A small network was shown many inputs. Here are its activations along a few directions, one row for each input.
Each table varies a few parts of the input and shows all the possible inputs, shuffled.
Descriptions start from the smaller parts, as in this example, which fits no table here: one of 8 places around a ring, together with either a single point or (one of 2 separate values, together with one of 4 places along a line) or one of 11 places along a line.
Shared parts are said once, and a part with two or three values counts as separate values.
In the rows, zero is written as 128.

Other details of the inputs vary at random and push rows far along three fixed directions, the same in every table; ignore that.
These rows show it; all are for the same input, with only those details redrawn:
[140  92 162 126 128 140 176 164 133 123 149 107 154 138]
[135  50 137  84 168 157 103 125 121 120 166 167 145 131]
[134  49 136  87 166 159 102 126 123 122 168 168 146 131]
[138  93 162 127 129 139 175 164 134 124 149 109 153 134]
[125 116 132 121 146 154 103 119 109 139 138 139 111 147]
[107 156 124 142 141 146  93 107 105 153 120 143  85 133]
[123 118 131 122 147 153 101 117 110 140 137 141 110 143]

Rows:
R1: [180 210  91 119 110 178  30  74  72 104 160  86  90 174]
R2: [124 111 131 149 126 122 173 129 136 129 138 123 120 120]
R3: [113 144 130 136 124 113 121 154 145 139 116 143 101 121]
R4: [101 144 141 140 124 103 154 161 136 141 115 146 117  74]
R5: [124 110 149 157 124 109 198 151 128 130 130 117 140  88]
R6: [ 92 140  90 154 142  96 128 103 137 141 100 179  73  53]
R7: [ 93 145  90 144 137  85 119 115 157 153 108 193  72  56]
R8: [146  66  96  74 154 114  90 111 162 103 151 167 169 133]
R9: [129 184 105 133 100 107  95 119 129 121  86  96 119 159]
R10: [149 150 137 153  96 123 188 128 137 115 124  66 172 169]
R11: [136 168 104 151 101 129 127 102 122 111  99  76 135 169]
R12: [143  84 122  62 150 126  68 120 147 107 144 167 161 145]
R13: [ 95 157  97 145 132  90 104 130 142 145  92 179  73  69]
R14: [137 169 155 139  97 120 174 137 133 131 114  80 167 142]
R15: [150 145 118 131 111 163  93  87  89 119 118  91 155 197]
R16: [119 118 163 146 128 109 197 166 147 136 135 124 141  83]
R17: [126 188 135 132  90 126 113 125 112 130  93  87 137 156]
Question: Describe the family of inputs behind these rows.
Answer: either a single point or (one of 2 separate values, together with one of 8 places around a ring)
Question: Which other rows does R15 become when the choice among 2 separate values takes its other values? List them by row number.
Answer: R5

Rows:
R18: [128 156 119 125 119 125 105 122 122 130 116 127 115 127]
R19: [129 133 114 123 130 133  97 111 112 128 129 144 122 120]
R20: [133  90 127  98 148 131 113 130 141 116 143 139 145 138]
R21: [121 135 148 136 129 133 143 147 126 138 126 119 117 135]
R22: [123 144 142 134 128 140 123 135 115 140 124 121 117 140]
R23: [132 155 111 134 118 126 114 107 124 124 118 122 127 134]
R24: [119 103 114 105 140 122  95 127 139 127 124 167 125 121]
R25: [126 118 138 132 135 138 139 129 124 136 128 118 125 156]
R26: [125 143 134 142 124 138 133 128 112 135 130 122 120 118]
R27: [131 100 146 142 120 122 187 165 140 120 135 110 138 116]
R28: [140 129 147 129 124 138 149 130 122 124 142 107 152 128]
R29: [119 127 135 141 124 102 172 146 155 129 117 117 133 113]
R30: [137 109 128 102 129 126 117 134 143 115 133 127 158 150]
R31: [137 125 135 128 113 123 146 136 134 121 123 106 156 150]
R32: [127 146 112 139 118 127 117 108 122 132 114 124 125 142]
R33: [144 123 145 117 113 129 144 147 128 115 136 107 154 128]
R34: [132 123 124 108 133 134  97 114 127 124 131 134 145 144]
R35: [134 122 136 136 125 137 145 140 119 120 139 112 127 125]
R36: [120 139 136 137 120 129 131 138 124 140 113 126 120 143]
R37: [127 156 115 127 124 125 100 118 118 127 121 128 108 122]
R38: [127 108 128 127 128 129 136 136 129 133 127 144 131 125]
R39: [137 118 124 129 110 125 142 147 136 119 118 115 134 150]
R40: [129 132 153 130 109 108 172 165 146 126 124 108 155 111]
R41: [128 146 123 141 118 101 158 130 143 117 124 119 141  93]
R42: [127 150 111 133 118 126 108 120 120 129 116 129 113 127]
R43: [120 152 135 130 124 134 110 129 118 142 115 129 113 144]
R44: [122 141 132 141 129 138 128 119 116 142 120 119 122 149]
R45: [133 109 114 115 136 125 108 123 127 114 138 145 132 110]
R46: [137 114 147 116 125 132 138 139 134 126 134 116 158 151]
R47: [139 113 140 114 118 122 145 159 142 112 133 105 148 141]
R48: [133 104 152 119 137 135 150 144 133 127 142 116 147 146]
R49: [126 158 137 150 118  87 174 161 167 143 146 152 103  52]
R50: [132 129 120 131 118 132 119 128 120 128 119 125 126 144]
R51: [104  99 125 117 160 123 110 121 133 145 134 189 118  79]
R52: [114 110 125 122 150 139 103 123 121 140 127 160 104 130]
R53: [137 137 126 118 123 127 116 128 132 117 125 105 139 156]
R54: [137  90 137 129 132 137 163 136 132 124 140 121 142 143]
R55: [122  86 110 104 156 123 101 118 134 120 146 183 124  79]
R56: [131 156 119 129 123 116 121 115 130 119 124 119 131 116]
R57: [119 129 132 147 128 132 144 137 123 140 121 129 106 131]
R58: [114  79 132 115 155 117 136 141 144 129 142 169 129  84]
R59: [131 140 114 140 116 115 139 122 136 120 113 115 126 133]
R60: [119 140 124 141 135 131 123 115 120 137 119 121 107 142]
R61: [121 142 115 132 124 123 109 128 128 129 111 127 108 138]
R62: [129 151 120 139 118 119 131 111 125 126 123 125 137 112]
R63: [120 136 112 142 126 130 116 124 123 133 112 130  95 141]
R64: [136 130 129 117 130 140 110 110 119 127 136 129 142 136]
R65: [127 147 138 138 129 131 139 121 122 134 132 118 125 119]
R66: [129 149 113 138 127 130 119 107 120 126 123 118 114 133]
R67: [107 179 117 154 132  66 157 130 173 158 138 183  99   9]
R68: [136 114 120 132 125 132 138 124 132 120 124 112 125 156]
R69: [142  93 117 114 124 128 132 129 142 112 132 128 154 149]
R70: [122 137 117 145 132 133 127 108 118 135 120 124 103 137]
R71: [139 108 122 119 139 149 116 109 113 115 147 125 133 140]
R72: [128 147 125 141 120 127 135 113 122 133 124 123 134 121]
R73: [143  97 134 107 143 145 122 120 122 112 155 126 147 131]
R74: [125  78 130 103 147 127 122 124 142 128 142 164 156 119]
R75: [122 145 131 134 134 133 120 120 120 135 125 117 115 139]
R76: [127 147 125 143 128 141 129 109 112 135 128 116 115 136]
R77: [125 136 136 131 122 124 139 151 135 128 121 112 119 138]
R78: [138  94 139 129 128 137 163 134 130 124 142 121 155 134]
R79: [133 117 135 124 124 135 135 136 122 125 135 129 140 121]
R80: [130 156 119 131 128 129 113 111 121 127 124 118 116 131]
R81: [129 141 145 135 123 136 138 137 117 133 133 116 128 119]
R82: [135 101 136 129 121 125 162 137 138 125 131 123 156 135]
R83: [135  85 125 101 132 122 126 135 151 112 134 139 162 140]
R84: [127 156 131 131 122 138 108 121 111 137 121 125 114 133]
R85: [129 133 118 140 114 119 135 137 131 122 114 117 118 134]
R86: [123 129 131 138 122 123 142 148 136 129 115 114 115 143]
R87: [120 120 117 115 136 129  92 117 122 133 122 156 121 126]
R88: [122 123 126 117 147 144  94 114 112 135 137 154 107 117]
R89: [123 115 120 123 146 146 101 115 111 132 138 153 110 120]
R90: [123 135 129 138 118  97 164 143 155 122 116 115 143 109]
R91: [129 148 125 130 124 133 114 129 119 128 124 115 109 134]
R92: [120 135 130 146 126 133 135 130 117 141 121 131 113 125]
R93: [129 161 116 127 120 121 106 109 127 126 118 124 128 128]
R94: [138 104 123  99 140 131 103 108 130 114 147 150 158 113]
R95: [125 146 140 135 129 137 126 123 118 140 125 117 128 143]
R96: [126 149 130 135 128 138 115 124 110 132 129 119 105 127]
R97: [137 110 127 120 138 150 119 108 114 123 146 132 143 133]
R98: [121 141 135 134 130 137 121 135 118 134 124 118 107 138]
R99: [128 138 127 116 120 126 111 138 132 127 116 122 125 149]
Question: Describe the family of inputs behind these rows.
Answer: one of 2 separate values, together with either a single point or (one of 5 places around a ring, together with one of 8 places around a ring)
Question: The inputs of R65 and R88 match in every part but the choice among 2 separate values. If R83 is changed in the same way as R65 into R88, which row does it become?
Answer: R24
Question: The inputs of R95 and R22 match in every part but the choice among 2 separate values. If R53 is changed in the same way as R95 into R22, which row does it become?
Answer: R47
Question: A walk changes only the place on the ring of 5. It starts at R29 and steps to R20. List the rest of the walk in order.
Answer: R80, R66, R68
Question: Which other rows does R42 become when the choice among 2 separate values takes its other values? List them by row number.
Answer: R23
Question: Which other rows does R52 become when the choice among 2 separate values takes its other values? List them by row number.
Answer: R25
